A small network was shown many inputs. Here are its activations along a few directions, one row for each input.
Each table varies a few parts of the input and shows all the possible inputs, shuffled.
A made-up example of a description, with smaller parts first: values(3) and (point or line(9) or (line(6) and ring(8))).
Shared parts are said once, and a part with two or three values counts as separate values.
(in the rows, 128 means zero)

Other details of the inputs shift rows strongly along three fixed directions, in all tables alike. That doesn't count.

Table:
row 1: [144 115 126 123 145 111 121 130 127 151 128 123]
row 2: [161 120 131 128 142 105 120 125 112 157 107 128]
row 3: [164 132 121 113 128 117 129 136 111 144 111 112]
row 4: [ 58 161 120 137 127 147 130 117 160  90 151 145]
row 5: [ 59 164 118 140 124 146 134 119 153  90 153 150]
row 6: [ 88  81 165 179 118  83 212 137 148 150  79 131]
row 7: [ 75 155 145 147 125 132 115 124 146 104 158 143]
row 8: [ 89 159 136 141 120 133 130 138 159  84 155 142]
row 9: [158 128 136 120 137 115 123 144 128 143 116 119]
row 10: [114  81  98 112  80 224 128  52  75  86 103 134]
row 11: [130 128 106  87 130 168 145  55  83 105  99 140]
row 12: [164  73  98 149 101 153 108 142 114 158 108 124]
row 13: [ 92  96 166 172 102  88 210 146 137 128  80 122]
row 14: [159 121 143 112 131 125 130 130 114 146 117 111]
row 15: [121 164 123 132 129 126 111 154 153 112 164 128]
row 16: [138 133 107  75 119 174 148  65  86  92 101 130]
row 17: [145 118 123 125 142 111 124 132 120 152 130 129]
row 18: [134 145 132 128 148 117  88 141 155 142 155 139]
row 19: [ 88  90 153 190 119  80 219 136 143 133  73 140]
row 20: [159 147 135 121 135 111  93 155 137 138 143 125]
row 21: [102 163 122 134 142 132 100 139 149 123 155 133]
row 22: [152 113 127 124 148 112 125 128 110 155 115 117]
row 23: [154 114 136 122 137 117 130 119 113 161 122 129]
row 24: [154 130 130 115 139 117 112 150 126 140 135 112]
row 25: [135 133 119  81 115 178 149  59  79  87 114 121]
row 26: [131 158 123 136 143 113  89 150 141 144 154 131]
row 27: [152 119 128 110 134 117 126 140 129 138 128 114]
row 28: [156 133 119 114 130 119 133 144 127 145 124 120]
row 29: [163 122 122 111 132 121 131 128 108 130 126 114]
row 30: [163  70 109 149 103 154 102 136 117 150 108 133]
row 31: [154 141 131 120 136 109  95 158 131 137 150 117]
row 32: [159 117 133 127 148 111 124 128 117 161 106 125]
row 33: [ 83 151 143 150 128 132 123 125 150 105 164 144]
row 34: [115 159 124 121 130 130 107 152 162 117 159 127]
row 35: [154 135 125 118 135 119 128 147 126 145 119 111]
row 36: [152 136 125 132 149 109  96 144 130 147 158 128]
row 37: [130 131 117  74 113 180 151  61  82  93 111 125]
row 38: [111 153 143 133 142 132  92 135 145 130 165 134]
row 39: [160 115 141 107 128 123 132 127 122 148 120 114]
row 40: [142 143 129 122 136 113 100 165 147 136 164 125]
row 41: [153 117 125 125 141 108 120 125 105 151 117 121]
row 42: [ 74 101 140 187 114  91 226 132 140 125  76 134]
row 43: [ 83 154 137 131 121 136 126 137 168  89 150 140]
row 44: [ 60 112 104 161  86 191  97 126 146  70 160 148]
Each input here is: values(4) and (point or (values(2) and ring(5))).
Question: The inputs of row 12 and row 44 match in every part but the values(4) part. If row 34 is changed in the same way as row 12 into row 44, which row does it become?
Answer: row 27
Question: The inputs of row 10 and row 30 match in every part but the values(4) part. If row 25 is changed in the same way as row 10 into row 30, which row does it become?
Answer: row 8
Question: Change only the values(2) part in row 21. List by row number the other rows that result.
Answer: row 35
Question: Start at row 39 and move only the ring(5) part, one step at a time. The first step leads to row 14. Which rows follow, in order?
Answer: row 13, row 25, row 37
Question: Change only the ring(5) part in row 6. List by row number the other rows that result.
Answer: row 7, row 23, row 33, row 38

Table:
row 45: [ 84 128 128 107 113 166 164  77 109  82 115 128]
row 46: [104 127 122 139 118 127 168 118 120 111 107 127]
row 47: [102 132 143 173 132  83 134 186 168 142 141 127]
row 48: [122 128 123 134 129 117 143 132 126 120 122 126]
row 49: [137 167 103  90 148 160  68 105 126 113 171 139]
row 50: [ 87 141 151 164 125 111 133 147 157 121 144 141]
row 51: [154  31 110 166  86 148 154 127  99 157  68 124]
row 52: [108 141 151 153 127 106 120 169 168 132 164 133]
row 53: [167 135 108  92 151 140  95 106 106 150 130 123]
row 54: [ 91 144 142 145 120 120 136 155 162 110 138 130]
row 55: [168 133 125  96 145 140  91 103  97 146 132 121]
row 56: [144 168 116  90 134 155  76 125 132 104 166 129]
row 57: [ 73 144 139 133 116 143 141 119 148  82 152 139]
row 58: [183  93 134 149 145  72 150 161 127 202  92 119]
row 59: [127 111 118 102 107 155 193  76  87 102  67 120]
row 60: [196 125 135 115 152 104  81 142 115 175 140 121]
Question: What do these inputs look like to the network?
Answer: point or (values(3) and ring(5))
